Small tables with named rows and columns. After each table, cells are looked up by row and column.

lamiveb:
	zud	kenum	vem	nogovo	mavuz	ruzi	divale	tadiv	lik
vot	76	135	113	101	135	125	163	96	150
nobev	104	105	119	111	131	109	191	165	150
sovirut	136	102	57	129	164	182	186	132	144
dogo	194	124	121	167	146	180	162	199	133
tup	140	79	70	139	167	185	174	160	163
dalo	155	132	129	132	117	124	209	190	109
rezun	96	125	192	126	151	101	121	168	177
zafupe	71	122	131	109	156	127	144	113	179
vez	134	100	93	147	184	199	127	129	185

vez, divale => 127
dalo, zud => 155
dalo, divale => 209
dogo, ruzi => 180
vot, mavuz => 135
zafupe, mavuz => 156
dalo, ruzi => 124
tup, zud => 140
rezun, vem => 192
tup, mavuz => 167
vez, kenum => 100
nobev, ruzi => 109
dogo, divale => 162
rezun, nogovo => 126
dogo, lik => 133
Row with the largest tadiv: dogo

filigep.tsv
	dazit	bor	makamom	tud	neta	rebufas	vor	big
rovubu	145	133	171	104	178	178	163	168
kavekom	133	91	1	183	195	76	163	168
tofa	133	203	242	92	143	233	163	165
vaz	133	128	11	161	178	80	163	168
lud	147	128	241	92	178	233	163	168

What is the vor of tofa in filigep? 163
What is the makamom of kavekom in filigep? 1
What is the bor of tofa in filigep? 203
What is the big of vaz in filigep? 168
What is the rebufas of lud in filigep? 233
What is the neta of lud in filigep? 178
What is the neta of kavekom in filigep? 195
What is the tud of rovubu in filigep? 104
What is the big of rovubu in filigep? 168
What is the tud of vaz in filigep? 161
Row with the largest neta: kavekom

vaz =
|  | namurot | tofi | lor |
|---|---|---|---|
| rik | 54 | 220 | 103 |
| dut | 159 | 174 | 193 |
| zevib | 165 | 137 | 193 |
| sezana | 104 | 231 | 163 |
| veg | 55 | 53 | 71 |
| puputig | 164 | 139 | 87 |
| vifo | 57 | 113 | 103 |

namurot of puputig = 164
lor of puputig = 87
lor of rik = 103
namurot of rik = 54
lor of vifo = 103
tofi of puputig = 139
tofi of rik = 220
tofi of vifo = 113
lor of sezana = 163
lor of zevib = 193
namurot of sezana = 104
namurot of dut = 159

Table podo
,vin,fuz,noz,sezem,lan,gevuz,kadigo,lat,sez,fef
tafazok,107,88,102,150,51,84,108,133,158,33
baf,92,99,114,150,203,170,158,104,150,86
gat,98,111,119,135,217,175,158,101,131,119
rit,139,152,131,69,135,121,105,108,62,209
roz,111,129,126,109,214,170,146,98,102,164
kemu,88,91,110,159,186,161,155,109,161,64
vip,129,114,111,109,14,58,80,134,115,93
rageg,116,134,128,102,208,165,142,98,94,176
bamo,144,151,129,66,91,95,88,115,61,199
tukes,145,151,129,67,92,97,89,115,60,199
lobutap,124,107,108,120,18,61,84,136,126,76
fulo,141,133,118,85,26,62,74,129,86,142
dunip,137,151,132,72,146,127,110,106,64,209

What is the gevuz of lobutap in podo?
61
What is the noz of bamo in podo?
129
What is the gevuz of rit in podo?
121
What is the gevuz of rageg in podo?
165
What is the fef of bamo in podo?
199
What is the kadigo of bamo in podo?
88
What is the kadigo of kemu in podo?
155
What is the noz of kemu in podo?
110
What is the vin of gat in podo?
98
What is the sez of fulo in podo?
86
What is the noz of roz in podo?
126
What is the fuz of baf in podo?
99
What is the vin of bamo in podo?
144
What is the sez of tukes in podo?
60
What is the sez of vip in podo?
115
What is the sez of baf in podo?
150
What is the fuz of rageg in podo?
134
Which row has the largest gevuz? gat

salot.csv
,monesu,favafur
katuro,77,72
puvurem,241,103
kinod,78,211
lopunep,81,59
kuzaf,40,45
pip,103,67
fem,254,241
mel,81,72
gep,119,186

favafur of fem is 241
monesu of kuzaf is 40
favafur of lopunep is 59
favafur of kinod is 211
monesu of fem is 254
monesu of lopunep is 81
monesu of mel is 81
monesu of kinod is 78
monesu of puvurem is 241
favafur of gep is 186

litim
|  | git | tegevof | tikek |
|---|---|---|---|
| noku | 5.78 | 6.35 | 6.46 |
| gibof | 6.43 | 9.75 | 5.33 |
| teg | 4.13 | 3.05 | 6.05 |
| vos | 4.93 | 4.57 | 4.30 |
| mit | 6.36 | 4.03 | 3.05 |
| let | 5.62 | 3.08 | 7.95 |
| nid | 3.05 | 2.62 | 4.04 |
| viluz | 6.09 | 8.85 | 4.75 |
| dobe | 5.14 | 1.86 | 5.18 |

What is the git of vos in litim?
4.93
What is the git of mit in litim?
6.36
What is the tikek of nid in litim?
4.04
What is the git of let in litim?
5.62
What is the git of nid in litim?
3.05
What is the tegevof of gibof in litim?
9.75
What is the tikek of vos in litim?
4.30
What is the tikek of dobe in litim?
5.18
What is the git of noku in litim?
5.78
What is the tikek of viluz in litim?
4.75
What is the git of gibof in litim?
6.43
What is the tikek of mit in litim?
3.05
What is the tikek of let in litim?
7.95
What is the tegevof of nid in litim?
2.62
What is the tegevof of teg in litim?
3.05
What is the tikek of gibof in litim?
5.33
What is the git of teg in litim?
4.13
What is the tikek of noku in litim?
6.46
What is the tegevof of let in litim?
3.08

remug =
	dedu	pibel	gis	mib	gigom	pabebo	misu	babede	velo	dememo
fos	115	132	90	113	139	98	116	217	142	89
raluga	139	96	177	92	152	141	116	57	142	194
kivanip	115	132	90	113	139	84	109	195	142	68
bod	104	108	163	175	139	127	116	126	82	194
tes	68	120	148	175	133	141	130	195	94	173
losikot	68	120	148	175	133	141	130	195	94	173

tes, velo => 94
tes, gis => 148
raluga, babede => 57
fos, velo => 142
tes, gigom => 133
kivanip, babede => 195
raluga, mib => 92
losikot, pabebo => 141
losikot, dememo => 173
bod, misu => 116
bod, gis => 163
bod, velo => 82
raluga, dememo => 194
bod, pibel => 108
kivanip, dedu => 115
raluga, pabebo => 141
Which row has the largest dedu? raluga

Table damu
cols = nog, bukema, fatez
vod: [83151, 38054, 69834]
guredes: [8194, 52304, 76721]
maf: [70390, 36207, 77245]
gitomip: [62729, 35189, 82508]
nonom: [29780, 67499, 40967]
romokug: [32637, 68799, 43311]
bosaten: [62767, 56428, 42194]
vipebi: [19026, 67347, 50386]

guredes, bukema: 52304
maf, bukema: 36207
bosaten, bukema: 56428
romokug, nog: 32637
maf, nog: 70390
gitomip, bukema: 35189
romokug, bukema: 68799
maf, fatez: 77245
gitomip, fatez: 82508
vipebi, nog: 19026
vod, nog: 83151
guredes, fatez: 76721
bosaten, nog: 62767
gitomip, nog: 62729
nonom, bukema: 67499
vod, bukema: 38054
nonom, fatez: 40967
bosaten, fatez: 42194
nonom, nog: 29780
vipebi, bukema: 67347
Row with the largest nog: vod

Table gokulas
         zurudif  dokaz  bubege  peved  pigi  fosatu  sef  kos  fizituz  kiv
saveni       196    144     223    129   170     127   47  143      113  209
pap          158    172     188     73   180     193  111  113      113  165
meteleb      128    122     135    133   154     237  130  135      161  129
sal          146     95     114    197    82     136  194  149      186  100
zokimu       128    160     164    183   204     156  118  202      176  208
fisufo       144    160     163    147   170     140  151  149      157  169
nuno         127    172      99    132   124     161  239  129      150   90
nalek        215    173     176     96   136      88  142   88       90  134
paz          173    106     189    123    97     154  117  117      136  142
gagevem      177    217     180    105   224     118  122  111      102  187
mim          122    178      90    208   151     100  243  182      183  128
nerezo       142    110     156    185   120     156  131  197      176  162

sef of paz: 117
pigi of gagevem: 224
bubege of meteleb: 135
kiv of paz: 142
sef of gagevem: 122
fizituz of pap: 113
zurudif of meteleb: 128
zurudif of mim: 122
zurudif of pap: 158
zurudif of gagevem: 177
kos of sal: 149
kiv of saveni: 209
zurudif of paz: 173
fosatu of saveni: 127

bori:
|  | gis | toril | gigod | zogipup | zep | sivut | dus | pim |
|---|---|---|---|---|---|---|---|---|
| ziko | 24493 | 44165 | 4116 | 43416 | 47308 | 23856 | 42810 | 57004 |
| nepora | 32158 | 60254 | 14339 | 62485 | 43526 | 18115 | 28135 | 38161 |
| duz | 33027 | 61267 | 16204 | 62882 | 41904 | 18771 | 28859 | 37988 |
| dig | 57190 | 37832 | 76246 | 37707 | 34170 | 56045 | 37289 | 21775 |
| fel | 31095 | 58957 | 12608 | 61850 | 44237 | 18409 | 30557 | 40161 |
| fuf | 38398 | 64149 | 23243 | 66227 | 41243 | 19642 | 25617 | 32313 |

zogipup of duz is 62882
gis of fel is 31095
gigod of dig is 76246
gis of dig is 57190
gigod of fuf is 23243
dus of fel is 30557
gis of fuf is 38398
pim of dig is 21775
gis of ziko is 24493
zep of fel is 44237
dus of dig is 37289
zep of dig is 34170
gigod of duz is 16204
zep of fuf is 41243
gis of duz is 33027
zogipup of fuf is 66227
Which row has the largest zogipup? fuf

